These are the activations of a small network on made-up records, seen along a few directions, one row for each record.
Each row is followed by the record's values for the fields LEFOM, GOFAS, PIFES, DID, SAZ, BASO, TETO.
Not every record has every field; a missing one is left out.
Other fields move the rows too, some of them a lot.
(in the rows, 500 means zero)
Strong random noise was added to every row along 7 fixed directions; ignore it. To show where, here is one row again and again, with new noise each time:
[399 506 691 654 756 403 504 464 489 563 489 542 399 547 629 617 384 395
 521 221 468 483]
[585 594 382 452 360 478 410 429 466 349 589 434 404 596 446 406 511 438
 514 571 680 496]
[379 596 274 598 264 380 573 645 449 290 347 531 443 590 565 480 380 654
 158 590 572 521]
[434 366 562 661 351 573 563 552 444 905 620 403 588 573 472 572 381 423
 465 606 433 227]
[595 702 482 557 619 442 490 446 576 572 377 398 525 525 547 594 721 436
 414 526 386 647]
[330 472 635 294 625 486 704 678 502 597 360 638 363 424 730 567 526 362
 458 332 416 646]
[378 677 452 631 464 381 405 443 419 419 518 427 350 644 508 556 368 425
 372 373 573 545]
[436 356 796 675 728 460 549 493 517 639 643 539 478 555 537 602 371 401
 716 263 531 422]
[708 444 477 691 673 449 549 472 598 494 318 562 617 464 654 496 579 624
 376 572 418 308]

[480 745 302 785 548 492 310 258 386 673 493 371 500 582 441 587 197 448
 255 416 425 291]	LEFOM=movek GOFAS=vuvo PIFES=vin DID=nizas SAZ=zetu
[657 357 452 565 358 527 643 667 655 384 480 598 699 467 448 374 643 724
 556 755 479 433]	LEFOM=mepi GOFAS=vuvo PIFES=nalo DID=kanil SAZ=zetu BASO=pak TETO=losa
[346 185 619 580 326 583 472 536 344 775 637 512 493 495 530 474 223 479
 502 511 459  63]	LEFOM=movek GOFAS=non PIFES=nalo DID=nekur SAZ=zetu BASO=pak TETO=dudil
[477 620 479 583 553 446 414 415 496 415 507 459 463 570 440 539 424 494
 495 421 562 600]	LEFOM=movek GOFAS=non PIFES=vin DID=kanil SAZ=zetu BASO=sumu TETO=resop
[704 716 155 569 383 522 526 507 604 314 346 492 649 478 417 424 558 702
 304 754 516 575]	LEFOM=movek GOFAS=non PIFES=vupel DID=kanil SAZ=zetu BASO=boz TETO=resop
[440 586 482 654 606 534 564 552 550 569 444 561 632 392 453 571 419 612
 462 433 321 540]	LEFOM=movek GOFAS=non PIFES=vin DID=nizas SAZ=zetu BASO=pak TETO=losa
[339 684 434 448 418 617 232 292 286 811 538 318 394 446 495 563 418 300
 334 436 299 329]	LEFOM=movek GOFAS=bikez PIFES=vin DID=nizas SAZ=zetu BASO=boz TETO=dudil
[397 514 629 225 603 612 512 545 480 588 440 579 430 287 645 484 638 413
 572 389 280 555]	LEFOM=movek GOFAS=vuvo PIFES=vin DID=nekur SAZ=zetu BASO=sumu TETO=dudil
[437 711 226 485 183 457 573 641 494 336 472 429 499 586 350 480 451 597
 329 676 614 745]	LEFOM=movek GOFAS=non PIFES=nalo DID=nekur SAZ=dez BASO=sumu TETO=resop
[809 446 319 480 417 590 473 416 560 513 547 416 681 503 339 404 562 583
 537 778 612 396]	LEFOM=movek GOFAS=vuvo PIFES=kan DID=kezam SAZ=dez BASO=pak TETO=resop
[457 393 499 398 606 566 515 497 450 427 515 739 376 388 631 351 259 441
 527 320 485 258]	LEFOM=mepi GOFAS=non PIFES=vin DID=kezam SAZ=dez BASO=pak TETO=bire
[390 509 587 553 804 509 602 510 479 674 412 537 548 426 534 713 311 490
 462 255 458 643]	LEFOM=movek GOFAS=fiz PIFES=vupel DID=nizas SAZ=dez BASO=sumu TETO=bire
[482 534 514 134 572 579 538 471 468 453 478 609 339 409 597 420 544 327
 597 393 555 619]	LEFOM=mepi GOFAS=dube PIFES=vin DID=nizas SAZ=zetu BASO=sumu TETO=resop
[471 569 338 414 387 603 625 569 477 714 471 489 549 474 435 527 368 450
 393 588 479 528]	LEFOM=movek GOFAS=vuvo PIFES=nalo DID=nizas SAZ=dez BASO=sumu TETO=resop
[353 745 497 568 495 427 369 434 466 313 656 494 307 599 415 467 370 375
 570 270 538 612]	LEFOM=mepi GOFAS=vuvo PIFES=kan DID=kezam SAZ=zetu BASO=boz TETO=losa
[454 508 544 517 340 465 579 614 576 403 546 500 504 545 457 451 655 541
 568 614 486 599]	LEFOM=mepi GOFAS=non PIFES=kan DID=kezam SAZ=zetu BASO=boz TETO=fifib
[918 426 521 402 820 552 473 307 632 662 364 477 615 434 620 489 754 417
 569 602 473 389]	LEFOM=movek GOFAS=dube PIFES=muk DID=kanil SAZ=dez
[414 269 439 551 601 521 732 661 462 524 355 807 510 391 683 459  59 622
 328 363 515 222]	LEFOM=movek GOFAS=vuvo PIFES=kan DID=nizas SAZ=dez BASO=sumu TETO=bire
[392 521 581 235 447 610 568 550 461 862 477 451 438 448 583 543 643 243
 506 529 302 555]	LEFOM=mepi GOFAS=vuvo PIFES=vin DID=nekur SAZ=dez BASO=pak TETO=fifib
[642 465 520 221 412 634 621 551 576 702 574 511 496 452 532 384 725 296
 675 673 452 468]	LEFOM=mepi GOFAS=vuvo PIFES=muk DID=nekur SAZ=zetu
[496 394 495 126 434 624 477 433 339 919 432 452 300 457 752 463 535 123
 360 545 416 232]	LEFOM=mepi GOFAS=fiz PIFES=nalo DID=nekur SAZ=dez
[363 475 644 662 617 544 682 652 571 759 542 527 643 453 446 656 404 531
 563 401 334 566]	LEFOM=movek GOFAS=vuvo PIFES=kan DID=kezam SAZ=zetu BASO=boz TETO=bire
[729 453 330 105 339 627 480 452 494 517 466 433 495 432 491 350 728 422
 506 786 579 491]	LEFOM=movek GOFAS=vuvo PIFES=nalo DID=kezam SAZ=dez
[386 467 566 316 305 642 411 512 403 690 755 363 480 498 305 511 491 346
 696 530 545 561]	LEFOM=movek GOFAS=bikez PIFES=vupel DID=kanil SAZ=zetu BASO=pak TETO=losa
[565 561 406 594 623 397 431 461 523 263 274 495 556 438 576 539 609 720
 292 523 447 572]	LEFOM=movek GOFAS=bikez PIFES=vupel DID=kezam SAZ=zetu
[656 658 451 433 608 562 402 282 498 675 526 389 466 530 471 519 563 286
 541 492 501 497]	LEFOM=mepi GOFAS=dube PIFES=nalo DID=nizas SAZ=zetu BASO=boz TETO=resop
[323 280 613 663 169 645 737 775 545 883 649 491 741 512 391 534 473 603
 552 749 323 321]	LEFOM=mepi GOFAS=vuvo PIFES=vin DID=kanil SAZ=zetu BASO=boz TETO=fifib
[623 691 358 142 671 503 421 385 474 334 221 536 343 352 734 444 704 420
 326 458 449 647]	LEFOM=movek GOFAS=dube PIFES=vupel DID=nekur SAZ=zetu
[540 595 281 601 433 397 445 478 464 353 254 518 469 500 664 449 476 640
 132 592 421 345]	LEFOM=movek GOFAS=vuvo PIFES=kan DID=nekur SAZ=zetu
[634 512 517 336 545 546 653 588 642 713 350 438 635 449 499 587 815 450
 514 686 383 755]	LEFOM=movek GOFAS=non PIFES=nalo DID=kanil SAZ=dez BASO=pak TETO=resop
[569 196 471 639 434 523 612 591 496 571 413 535 683 473 553 507 405 741
 356 691 544 224]	LEFOM=movek GOFAS=fiz PIFES=kan DID=kezam SAZ=zetu BASO=boz TETO=fifib
[674 607 538 487 448 506 406 330 571 371 795 408 446 637 271 397 602 342
 877 535 739 608]	LEFOM=mepi GOFAS=non PIFES=kan DID=nizas SAZ=zetu BASO=boz TETO=resop
[537 523 661 628 604 417 515 476 601 533 603 374 580 630 348 627 661 463
 699 489 564 740]	LEFOM=mepi GOFAS=bikez PIFES=muk DID=kezam SAZ=dez BASO=sumu TETO=resop

Here are new rows. What are their fields?
[637 427 357 627 198 409 320 403 426 304 596 362 489 670 428 368 528 598
 416 743 700 259]	LEFOM=mepi GOFAS=fiz PIFES=kan DID=nekur SAZ=zetu
[838 493 470 548 864 456 470 338 632 584 157 529 602 408 744 527 729 524
 332 556 307 366]	LEFOM=movek GOFAS=vuvo PIFES=nalo DID=kanil SAZ=dez
[340 387 421 423 376 451 538 629 383 360 240 679 341 413 840 398 413 604
 140 497 403 242]	LEFOM=mepi GOFAS=fiz PIFES=nalo DID=nekur SAZ=zetu BASO=boz TETO=fifib
[458 454 209 397 154 556 591 630 391 447 538 499 524 533 372 428 258 599
 333 685 729 469]	LEFOM=movek GOFAS=fiz PIFES=kan DID=nizas SAZ=dez BASO=sumu TETO=bire
[522 304 466 626 488 445 566 594 510 170 438 710 529 429 600 367 325 787
 457 504 591 293]	LEFOM=movek GOFAS=non PIFES=vupel DID=nekur SAZ=zetu
[675 446 479 762 482 403 471 412 581 468 502 505 530 640 543 425 509 516
 475 608 533 243]	LEFOM=mepi GOFAS=non PIFES=kan DID=kanil SAZ=zetu
[266 541 569 533 322 545 593 628 482 582 673 446 516 575 332 566 410 481
 594 489 513 661]	LEFOM=mepi GOFAS=vuvo PIFES=vupel DID=kezam SAZ=zetu BASO=boz TETO=resop
[322 634 436 458 316 473 622 674 491 605 417 489 443 527 558 532 539 440
 323 550 344 610]	LEFOM=mepi GOFAS=vuvo PIFES=nalo DID=nekur SAZ=zetu
[484 757 526 273 707 557 326 323 459 492 519 431 399 397 451 554 613 334
 615 291 429 773]	LEFOM=movek GOFAS=dube PIFES=vin DID=nizas SAZ=zetu BASO=pak TETO=dudil
[529 410 384 113 454 513 552 537 449 303 331 694 269 421 734 299 503 402
 383 507 582 436]	LEFOM=mepi GOFAS=non PIFES=nalo DID=kezam SAZ=dez BASO=pak TETO=resop
[756 671 140 405 578 467 283 224 416 270 256 527 367 458 680 347 485 484
 166 542 551 278]	LEFOM=mepi GOFAS=fiz PIFES=vupel DID=nizas SAZ=dez
[737 603 428 567 605 509 459 371 616 610 368 428 627 511 521 514 733 481
 434 652 356 486]	LEFOM=mepi GOFAS=vuvo PIFES=vin DID=kanil SAZ=dez BASO=pak TETO=resop
[696 460 462 350 795 529 289 170 396 401 471 594 304 448 664 381 342 317
 531 288 653 228]	LEFOM=mepi GOFAS=fiz PIFES=vupel DID=nizas SAZ=dez BASO=sumu TETO=resop
[275 443 620 515 436 539 722 735 533 623 609 614 491 497 481 525 369 458
 595 409 433 551]	LEFOM=mepi GOFAS=vuvo PIFES=kan DID=kezam SAZ=zetu BASO=boz TETO=bire
[370 483 352 394 186 536 383 462 304 521 634 406 350 639 414 448 220 404
 391 541 729 385]	LEFOM=movek GOFAS=dube PIFES=nalo DID=kanil SAZ=zetu BASO=sumu TETO=resop
[540 222 633 523 369 550 499 504 447 654 710 426 544 555 426 482 445 471
 687 609 640 285]	LEFOM=movek GOFAS=bikez PIFES=nalo DID=nekur SAZ=zetu
